These are the activations of a small network on made-up records, seen along a few directions, one row for each record.
After each row come some of the record's fields: T, F, P, D, M, Y, E, N.
Not every record has every field; a missing one is written missing.
Other fields move the rows too, some of them a lot.
Strong random noise was added to every row along 11 fixed directions; ignore it. To show where, here is one row again and again, with new noise each time:
[  -4  -75 -218 -129 -234 -238 -120 -449  238   74  547   57 -343  136
 -134  -16  -10 -161   75 -155  316 -181  516  -17 -110 -108]
[-137 -354  143  129 -102  -78 -284  163  444  -41  304   66  124 -417
 -427  -44  -75 -212  399  -96 -303  606  159  219  491 -132]
[-172 -172 -198  126   15 -186 -299 -270  251  -95  591  251 -431 -167
 -292 -119  463 -387  -34   71   60   10  697 -364 -347 -231]
[ -35 -105 -108  -48  446   86  201 -337   66  274  112 -409 -185 -340
  275 -136   63  -18  792  317 -208 -499 -479  266 -111  -66]
[ -89 -305 -278  261 -145 -410  134 -202 -271   52  279 -193 -159  236
 -147  117 -494 -193  459  213  -49  -59  388  -66  264   43]
[-384 -397   62   69  385 -192 -527   22  109 -584  188 -183   67  210
 -163   68 -178 -415 -190  126 -478  138  426 -103 -336 -272]
[-299 -336 -117  150 -107 -185 -360 -314  101  140  301   86 -134  264
 -154  158 -555  181  -48  -74  581  141   41   96  253 -252]
[-221  169 -296    7  -63   70  -26 -299  253  232  465 -174  -75   80
 -372  -74  111 -117  136 -168  142  139  344   39   86  -61]
[  18  724 -139 -883  152  412  -43 -407  218 -231  185   17 -125  664
  587  -95 -230   76 -111 -474  439  -86  190  152 -107  -25]
[-398  141 -263  110 -142  188   48 -123  298  470  346 -179 -277 -598
 -310 -329  727  123 -463  320   21 -226 -368  433  -30  -20]
[-402   13  134  374  132  246 -154  170  -16  220 -160  107  153  -59
 -234  138 -178  302  -45  -90  462  609 -366 -398  482  -18]
[ 142 -156 -365  -28   -5   74 -215  211   42 -185 -286 -223   -5 -471
  -95 -130  456 -119 -108  -39 -394 -103 -195 -270 -129   90]
[ 153   39  -34 -275 -448  -40  -98   16  188  -86  290  618 -286  -80
  169  -85 -258   15  217 -204  369  483  314   69  659    1]

[  42  103  149  -71 -390 -306  203    2 -277 -150   -4  162 -274  290
  198   41 -272   83 -435  125  255 -236  205  -40  -46  258]
{T: t3, F: missing, P: missing, D: missing, M: missing, Y: missing, E: missing, N: n2}
[-642  515 -314  220  266  610 -217   68  -34  296   65  279   31  310
  -15 -207 -111  379 -329   93  526  792 -264  269  419 -263]
{T: t2, F: missing, P: missing, D: d3, M: m2, Y: missing, E: missing, N: n2}
[ -54   -5  -77  163  213  -26  215  295 -312 -213  -81  275  189  185
   89   24 -212 -358   59  272 -311  255  468 -177  230  127]
{T: t1, F: f1, P: p2, D: missing, M: missing, Y: missing, E: missing, N: n2}
[-308    1  492   80  255 -209   86 -142 -166 -174  223  266 -136  497
  200  150 -336  -99 -194  446  141 -110  344  -42 -307 -106]
{T: t1, F: f1, P: p2, D: missing, M: missing, Y: y3, E: e2, N: n2}
[-104   48  221  407  -40  -65  114  117  -86  173   29  -99  126  -21
 -526  251  125  -84  163 -132  -21  300  342 -804   48  154]
{T: t2, F: missing, P: missing, D: d3, M: m2, Y: y3, E: e2, N: missing}
[ -98 -135  379  176   67   76 -127  284  139    7 -270  593  -16 -457
  211  -43  123  245   55  330  158  133 -480  310  141 -146]
{T: t3, F: missing, P: missing, D: missing, M: missing, Y: missing, E: missing, N: n2}
[ 125 -146 -437   39  -75  126  161 -271  -26  474   32 -190 -194 -529
   89  -89   36  232  621  168   29 -169 -465  310  224   12]
{T: t2, F: missing, P: missing, D: d3, M: m2, Y: y1, E: e2, N: n2}
[ -44 -365 -266  150  427   77 -391 -111  185   82 -256 -408  450   89
 -296   73 -214  -57  359 -114 -262  -93 -198  354 -131 -291]
{T: t1, F: f2, P: p1, D: missing, M: missing, Y: missing, E: missing, N: n2}
[-346   15   92  102  -41 -105  -22   16  261   93  521   99   43  -49
 -392  -81   48 -263 -130  123 -216  324  392  536  147 -123]
{T: t2, F: missing, P: missing, D: d3, M: m2, Y: missing, E: missing, N: n2}
[-345 -307 -452  531  -94 -272  216 -371 -215  705  358 -549  -52  116
 -446   16  -58  102 -416  256  312 -593 -108   56  -64   66]
{T: t1, F: f2, P: p2, D: missing, M: missing, Y: missing, E: missing, N: n1}
[  30  141   80  -50  286  100   39  289 -110 -362 -175   97  202  129
   67  -39  181 -234 -168  -63 -240  250  273 -368  -63   78]
{T: t1, F: f2, P: p2, D: missing, M: missing, Y: missing, E: missing, N: n1}
[  60 -211 -189 -117 -458 -125 -317 -229  374  294  134 -266   -7  -96
 -377    3  -21  207 -256 -381  182 -117 -210  626   16 -130]
{T: t2, F: missing, P: missing, D: d3, M: m2, Y: missing, E: missing, N: n2}
[  66  -14 -114   84 -165    3 -142  110   59   97 -534 -499  597  230
 -278  145 -287  305 -400 -320   54  -74 -574  384   76  -13]
{T: t1, F: f2, P: p1, D: missing, M: missing, Y: y1, E: e2, N: n1}
[ 269  154 -328  -81  469  199 -106   87   16 -244 -257   60  108  111
  167 -148  331 -267  382 -241 -118   16  130 -385 -413 -204]
{T: t3, F: missing, P: missing, D: missing, M: missing, Y: missing, E: missing, N: n1}
[ 146   13 -119 -161 -606   52 -223 -224  462  343  151   35  -25 -202
 -366  100  278  288 -545 -541  684 -208 -131   78 -110    4]
{T: t3, F: missing, P: missing, D: missing, M: missing, Y: y2, E: e2, N: n2}
[ 198  -13   12  -18   59  -16   90   68  192    4 -365 -830  589  102
 -269  123  -34  -38  -17 -466 -546 -163 -309   68 -219  162]
{T: t2, F: missing, P: missing, D: d3, M: m2, Y: y1, E: e2, N: n1}
[-143 -406  927  134  111 -176 -453 -111  590   37  300  602 -200 -334
  -32    8   80  139  -31   10  427  206 -191   18 -156 -437]
{T: t1, F: f2, P: p1, D: missing, M: missing, Y: y3, E: e2, N: n1}
[ 455 -489  438  294  -72 -311   93  351 -250  -59 -589  151   24 -326
  220  182 -239  104  312  -16   87    5 -429 -669  226  138]
{T: t1, F: f2, P: p2, D: missing, M: missing, Y: y3, E: e2, N: n1}
[ 357 -327   71 -310   38 -228  -56 -322  -20 -125    9 -146 -254  172
  447  182 -298   66  272 -117  214 -717 -104  -36 -394    5]
{T: t3, F: missing, P: missing, D: missing, M: missing, Y: missing, E: missing, N: missing}
[ 677 -268  287 -301 -742 -355   84  -15   69  130   22  880 -563 -327
  633  -49 -209  270  179 -237  726  -70 -132    5  403  119]
{T: t2, F: missing, P: missing, D: d2, M: m2, Y: missing, E: missing, N: n1}
[-158  -41  231 -107  182   60 -259  -84   90 -186  -17 -193   57  305
  -12   53 -314  102 -202 -158   24   37 -255  182 -189 -197]
{T: t3, F: missing, P: missing, D: missing, M: missing, Y: y1, E: e1, N: n2}
[ 267  -28 -236  -99 -112   98  -80 -131   86   89   29 -112 -191   35
  102  -57  -74  219   72 -389  300  -31 -238  -68   52  -46]
{T: t3, F: missing, P: missing, D: missing, M: missing, Y: missing, E: missing, N: missing}
[ -96  153 -196 -103  265   67  271 -485  -95  338  379 -252 -169  380
  245  -58 -260   -3  416  226  208 -458   79  434 -101 -133]
{T: t1, F: f1, P: p2, D: missing, M: missing, Y: missing, E: missing, N: missing}
[-390  -66    2  204  277  -90  117  -76 -201   85  220 -460  -57  147
 -107   28  190 -132 -447  340 -223 -440  -19   -2 -454  -10]
{T: t2, F: missing, P: missing, D: d3, M: m1, Y: missing, E: missing, N: missing}
[  91   67 -321  -30   76   75 -138   71  110 -119  -85 -218  442  381
 -339  -34  -68 -296   -3 -331 -354  228  318   14  -51  -55]
{T: t1, F: f2, P: p2, D: missing, M: missing, Y: y3, E: e2, N: n1}
[  81  328   73 -233  488  508 -172  195  -10 -196 -521  489   46  121
  587  -89 -214  188  241 -142  324  379 -449 -194  143 -169]
{T: t3, F: missing, P: missing, D: missing, M: missing, Y: y3, E: e2, N: n2}
[-601  241  -18 -196  583  359 -330 -166 -230 -378  -78 -182  318  625
   74  247 -311   83 -364  111   76  146  193 -128 -215  -61]
{T: t1, F: f1, P: p1, D: missing, M: missing, Y: y2, E: e1, N: n2}
[ 163 -256  411   22   13 -252   88 -264  193   62  362   87 -336 -329
  -39  -10  321 -147  344   95   32 -230  224 -293 -334  -84]
{T: t1, F: f2, P: p2, D: missing, M: missing, Y: y3, E: e2, N: n1}
[  27 -278  165 -187  597  -95 -440 -334  -33 -378   38  110 -168  332
  324  184 -114 -231  116   27  169 -418  357 -476 -803 -251]
{T: t1, F: f1, P: p2, D: missing, M: missing, Y: missing, E: missing, N: n2}
[ -93   -6 -565  321  388  158  302 -178 -650  181  155  350 -564   15
  472 -200  -99  -22  558  658  119   13   78 -442  299  -98]
{T: t1, F: f1, P: p2, D: missing, M: missing, Y: y3, E: e2, N: missing}
[-140  246  667 -374  247  154   56 -198  364  -92  186 -145   68  377
  238   82 -284   82  -21 -178   72 -192  -53  442 -287  -97]
{T: t3, F: missing, P: missing, D: missing, M: missing, Y: missing, E: missing, N: n2}
[  79  179 -276 -348  182  186   53  227  -55 -478  -94 -252  258  336
  248  -45 -265 -298  214 -103 -584  258  281   19  152  149]
{T: t3, F: missing, P: missing, D: missing, M: missing, Y: y2, E: e2, N: missing}
[-166  -20  -92  245  217  -30   66 -182   28  140  359  390 -321   49
  109 -195  122  -79  126  173  267    9  256 -194  -82 -219]
{T: t3, F: missing, P: missing, D: missing, M: missing, Y: missing, E: missing, N: n1}
[ 270  -85  145   10   39   73  -64  503  -26 -352 -312  467    8 -369
  167 -100  241 -148   14   19 -307  199  -29 -241  103   76]
{T: t3, F: missing, P: missing, D: missing, M: missing, Y: missing, E: missing, N: n2}
[  29    4  740  154 -254 -225  615  -58  347  544  472 -284  242 -261
 -352  186  -70  -77  559 -232 -111   78    5   36  451  380]
{T: t2, F: missing, P: missing, D: d3, M: m2, Y: y4, E: missing, N: n1}
[-331  -88 -302  131  508    7 -245 -357  -41  -66  373 -289  -86  416
  -19 -127   -1 -294  -60  249 -104 -246  240   48 -557 -414]
{T: t1, F: f2, P: p2, D: missing, M: missing, Y: y1, E: e2, N: n1}
[ 227 -305  173   53  -25 -402 -169 -129  238  -42  117  172 -164   48
   22  -58  222 -182 -337   13  100 -527  103   73 -644 -211]
{T: t1, F: f2, P: p2, D: missing, M: missing, Y: missing, E: missing, N: n1}
[-112   52  712  -17 -374 -106   11  142  299  -72  154  226   67   52
 -139  211 -212  121 -274 -225  217  324   48   83  342  169]
{T: t3, F: missing, P: missing, D: missing, M: missing, Y: y4, E: missing, N: n2}

Here are new rows. What are their fields?
[ 383 -299 -122    9 -333 -399  -36   -2  162  -59  102 -316   95  -39
 -347   56    7 -268   63 -218 -425 -265  316  213 -315   -2]
{T: t2, F: missing, P: missing, D: d3, M: m2, Y: missing, E: missing, N: n2}
[ -36  393  192 -281  118  200   15   -7  233 -226  359   15   69  199
   58 -206  -57 -176  487  -89 -266  518  408  422  154 -117]
{T: t1, F: f2, P: p1, D: missing, M: missing, Y: missing, E: missing, N: n1}
[-438 -249 -138  482  296    8 -448  143  225 -197   80 -201  355  178
 -610    9  -84 -257  -71   43 -429  474  272  308 -124 -350]
{T: t3, F: missing, P: missing, D: missing, M: missing, Y: missing, E: missing, N: n2}
[-275 -465 -159  587   84 -223 -180 -246  -28  412  215  -34  -21  144
 -508  183 -109   -7 -111  131  333 -139  203 -229 -132 -187]
{T: t1, F: f1, P: p2, D: missing, M: missing, Y: missing, E: missing, N: n2}
[ 456  -66 -156 -118 -586 -377   93  298 -252 -408 -284 -545  308  316
 -161  192 -378 -191   19 -369 -561  -37  466 -155  114  384]
{T: t2, F: missing, P: missing, D: d3, M: m2, Y: missing, E: missing, N: n1}
[-237  283 -224 -154  191  233   67 -438  252  218  600  -23 -273   56
   59 -324   58 -135  301  239  -33 -141   61  776 -192 -328]
{T: t3, F: missing, P: missing, D: missing, M: missing, Y: y1, E: e2, N: n2}
[ 182  490 -741  157 -154   50  591 -191 -390  410  -24 -229  -36  255
 -203  -81  160   66  275  -75  218 -181  167 -287  137  290]
{T: t3, F: missing, P: missing, D: missing, M: missing, Y: missing, E: missing, N: n1}
[ 191 -315  110  225   82   98  149  339  178  328  -29  434  -46 -856
  162 -356  339  -14  492  274 -183  199 -527  320  518 -114]
{T: t1, F: f2, P: p2, D: missing, M: missing, Y: missing, E: missing, N: n1}
[ 213  -42  630 -276  205  -89  141 -227  466  135  470  207  -32   58
  227  -92 -191 -218  790 -209   60   52  173  271   88 -130]
{T: t1, F: f2, P: p2, D: missing, M: missing, Y: missing, E: missing, N: n1}
[  -2   11 -149  125  482  135  -77 -162  -58    2  -93 -273 -117  102
  101 -114  215  -44   63  120  -93 -303  -95 -173 -548 -176]
{T: t1, F: f2, P: p2, D: missing, M: missing, Y: missing, E: missing, N: n2}
[-693  -81   54  445  602   38 -394  -70   66 -272  240 -120  273  472
 -607  116  -47 -308 -167    4 -153  467  641 -240 -404 -399]
{T: t3, F: missing, P: missing, D: missing, M: missing, Y: missing, E: missing, N: n2}
[ 185  320  -18 -428 -165  -58  250  -85  -92 -195  108  105  -27  311
  265  -21  -52 -261 -221  -42  -24 -309  580   44 -176  266]
{T: t1, F: f1, P: p2, D: missing, M: missing, Y: missing, E: missing, N: n2}
[  94  354  446  -24  218  281  320  270 -142   -5 -466   88  183   52
  256   53  -80  191  268   37   22  312 -411 -165  195  179]
{T: t1, F: f2, P: p2, D: missing, M: missing, Y: y3, E: e2, N: n2}
[-437  429  545  463  -53  135  261   46  226  312  506  163 -370 -373
 -393 -198  765   15 -318  249  214  250   54 -272 -232  -90]
{T: t3, F: missing, P: missing, D: missing, M: missing, Y: y1, E: e2, N: n1}
[ 146 -392 -246  -88 -241  -65 -534  103  -54 -305   61  750 -619 -616
  246 -124  437   39 -355  260   88  -67  196 -243 -134 -140]
{T: t2, F: missing, P: missing, D: d3, M: m2, Y: missing, E: missing, N: n2}
[-117  577  412   99   67  369  150  371  182   90  -52  141   66 -313
  -91 -143  567  139 -211  -96   22  458 -135 -265  -13   88]
{T: t2, F: missing, P: missing, D: d3, M: m2, Y: missing, E: missing, N: n1}
[ 235 -610 -130 -255  -16 -335 -510  273 -188 -790 -265  482  -77   84
  548  -61 -673  -70   37  229 -318    9   81  434  150 -314]
{T: t3, F: missing, P: missing, D: missing, M: missing, Y: missing, E: missing, N: n1}
[  -8 -482 -120   95  253 -265 -483  335 -272 -794 -388   27    1   75
   32   22 -133 -321  -50  325 -622  109  211 -244 -360 -200]
{T: t3, F: missing, P: missing, D: missing, M: missing, Y: y3, E: e2, N: n2}
[  63 -269  -21  184  193 -108 -107 -214 -228  112   64  282 -334   28
  244  164 -126   81  161  -43  459 -189   77 -739  -91  -44]
{T: t2, F: missing, P: missing, D: d3, M: m2, Y: missing, E: missing, N: missing}
